These are the activations of a small neural network, seen along a few directions. Each row is one input.
In each table, some parts of the input vary, and every possible input appears once, in random order.
A made-up example of a description, with smaller parts first: line(6) and (point or ring(11) or (values(3) and ring(8))).
Shared parts are said once, and a part with two or three values counts as separate values.
(in the rows, 128 means zero)

Other details of the inputs shift rows strongly along two fixed directions, in all tables alike. That doesn't count.

Rows:
R1: [122 125 119 115 111 134 110 147  88 125 115 103]
R2: [127 108  31 196  99  80 120 193 111 147  86 144]
R3: [147  92  97 121  50 115 113 131 202 118 162 172]
R4: [146 111 117 121  89 126 128  99 201 137 107 163]
R5: [ 94 115 166 108 159 125 101  76 163 138 166 153]
R6: [122 100 120 123  56 125  94 134 193 131  87 189]
R7: [120 149 118 148 159 103 174 124  72 139 114  62]
R8: [140 107 138  83 121 169 139  86 155 134 149 130]
R9: [ 96 144 135 147 151 123 143 148  59 134  98  72]
R10: [132 154 113 182  98  90  98 169  81 134 104 105]
R11: [126 136 190  74 195 180 148 106 145 102 183 135]
R12: [139 120 110 139 101 144 110 128 184 120 141 208]
R13: [147 137  96 171 148  84 132 167  98 137  83 122]
R14: [110 132 211  73 158 185 129 106 138 104 172 111]
R15: [130 144 153  81 199 166 155 117  87 120 147 109]
R16: [151 175 137 166 152  99 153 117  71 127 134  71]
Description of these inputs: point or (values(3) and ring(5)).
Question: Change only the ring(5) part in R2. List by row number the other rows that result.
Answer: R11, R12, R13, R15

Rows:
R17: [138 145  82 162 166  88 159 161  46 144  84  79]
R18: [135 161 163 141 169 113 155 125  77 121 107  74]
R19: [138 168 163 151 169 114 142 126  68 114 137  82]
R20: [106 112 124 118  79 147  68 175 105 120  97 118]
R21: [112 160 180 113 230 164 161 103  94 119 156 109]
R22: [144 110  38 188  95  49 108 191 107 142  73 139]
R23: [147 124  62 198  62  42  96 175 114 147  75 108]
R24: [105 130 170 109 146 131 139  87 135 134 126 105]
R25: [121 110 150  99 114 139 117 100 156 121 179 127]
R26: [132 109 108 115  61 146 121 102 200 144 110 166]
R27: [136 105 161  73  86 176 107  82 220 116 184 171]
R28: [149  99 117 118  67 141 106 127 191 109 164 176]
R29: [130 129 144 107 116 166 153  97 158 127 117 142]
R30: [121 116  92 152 136 113 129 150 140 136 100 152]
R31: [114 134 136 108 180 173 170 108 131 136 118 135]
R32: [114 157 161 147 168 101 135 112  67 131 143  69]
R33: [125 104 141  78 106 193 147  82 215 136 129 198]
R34: [140  98  50 168  75  83  89 167 155 132 116 192]
R35: [138 108 117 130  90 137 105 123 191 128 143 202]
R36: [157 103  33 183  89  55 100 200  97 128 126 132]
R37: [ 82 110 130  81  60 173  74 171 161 112 125 172]
R38: [113 151 148 131 163 119 165 105  68 147 111  54]
R39: [134 171 164 148 164 106 132 119  74 128 138  69]
R40: [145 131 159 103 157 147 140 118 124 117 172 122]
R41: [118 128 185  68 201 200 155  89 153 109 192 141]
R42: [135 153 152 140 179 111 156 134  80 134 106  90]
Question: What do these inputs look like to the network?
Answer: values(2) or (line(4) and line(6))

Rows:
R43: [105 144 104 185 159  69 138 181  50 140  65  83]
R44: [151 147  67 182 186  54 149 165  45 147 111  94]
R45: [136 110  49 165  68  69 117 140 132 156  65 129]
R46: [122 137 173  90 201 187 182 116  91 126 109  87]
R47: [152  89 166  79  49 151  60 106 252 101 144 214]
R48: [ 92 130 201  75 143 179 148  53 199 125 120 152]
R49: [154 165 126 152 175 116 158 163  52 107 137 101]
R50: [129 170 134 131 157 135 154 175  55 129  89  85]
R51: [147 173 110 169 107  86 147 177  49 139  76  59]
R52: [124 160 194 131 203 122 170  79 118 122 153  95]
R53: [111 155 180  75 178 176 146 127  69  98 171  89]
R54: [118  64  99  76  73 188 102 128 230 121 165 201]
R55: [153  81  99 124  50 109  42 178 199 101 116 214]
R56: [100 136 160 109 137 184 114 114 148 132 108 165]
R57: [113 109  73 188  65  45  91 167 118 138 121 103]
R58: [147 178 230  76 203 188 190  65 117 112 178 101]
R59: [172 118  89 161 107 108 146 131 154 133 137 128]
R60: [111 138 107 124 184  99 130 148  53 142 137  69]
R61: [127 135 182  90 172 163 165  97  87 121 168  48]
R62: [114  88 113 120 105 143 114 107 245 120 147 242]
R63: [119 136 199  51 118 195 139  85 158 112 185 128]
R64: [127  65   9 160  31  84  87 170 181 156  61 216]
R65: [113 107 137 108  44 176  89  87 238 135 110 212]
R66: [157 131  76 210  71  69  95 147 127 135 117 148]
R67: [116 136 191  89 177 206 130  71 181 110 171 191]
R68: [145 146 128 144 148 122 169 131  70 133  87  47]
R69: [107 124 173 100 102 167  97  85 158 123 168 137]
R70: [ 98 107  65 177  96  62  90 190 110 133 119 124]
R71: [164 108  72 164 133 115 142 166 134 130 130 147]
R72: [ 86 160 222  69 212 205 130  84  98 110 181 100]
R73: [162 149  84 189 156  40 155 139  54 155 114  75]
R74: [127 103  86 133  88  82 109 127 123 152 136 111]
Question: What do these inputs look like to the network?
Answer: values(2) and (point or (values(3) and ring(5)))
Question: Changing only the values(2) part turns R46 into R68. The same change can be made to R49. Which row results?
Answer: R58
Question: Change only the values(3) part in R50. List by row number the other rows that result.
Answer: R49, R53
Question: Change only the ring(5) part in R57. List by row number the other rows that result.
Answer: R61, R63, R69, R74

Rows:
R75: [117  95  79 121  63 132  97 160 168 133 111 170]
R76: [136 157 114 169 229  99 195 118  57 147 120  80]
R77: [152  89  63 156  94  92 133 121 207 147  93 202]
R78: [144 148 144 118 182 155 188  94 131 136 115 138]
R79: [136 163 151 149 189 110 138 159  39 112 146  54]
R80: [124 114 192  54 132 195 134  69 191 109 186 159]
R81: [143 101  97 140  56 113  87 132 178 132 142 164]
R82: [136 163 145 136 182 105 143 154  37 119 154  49]
R83: [123 148 185 116 140 136 135  90 129 124 157  99]
R84: [113 120 192  63 148 194 112  81 190 103 185 186]
R85: [124 122 112 133 107 120 123 148 106 130 105 108]
R86: [ 97 130 201  65 123 196 134  56 198 123 137 150]
R87: [111 167 153 140 192 116 136 157  31 125 107  66]
R88: [129  97  74 147  39 109  86 148 168 142  95 164]
R89: [135 105  17 214  45  48  80 234  89 139  68 131]
Question: What do these inputs look like to the network?
Answer: values(3) or (values(2) and line(6))
Question: A walk changes only the line(6) part. It starts at R84 and steps to R79. List the rest of the walk in order.
Answer: R82, R80, R81, R83
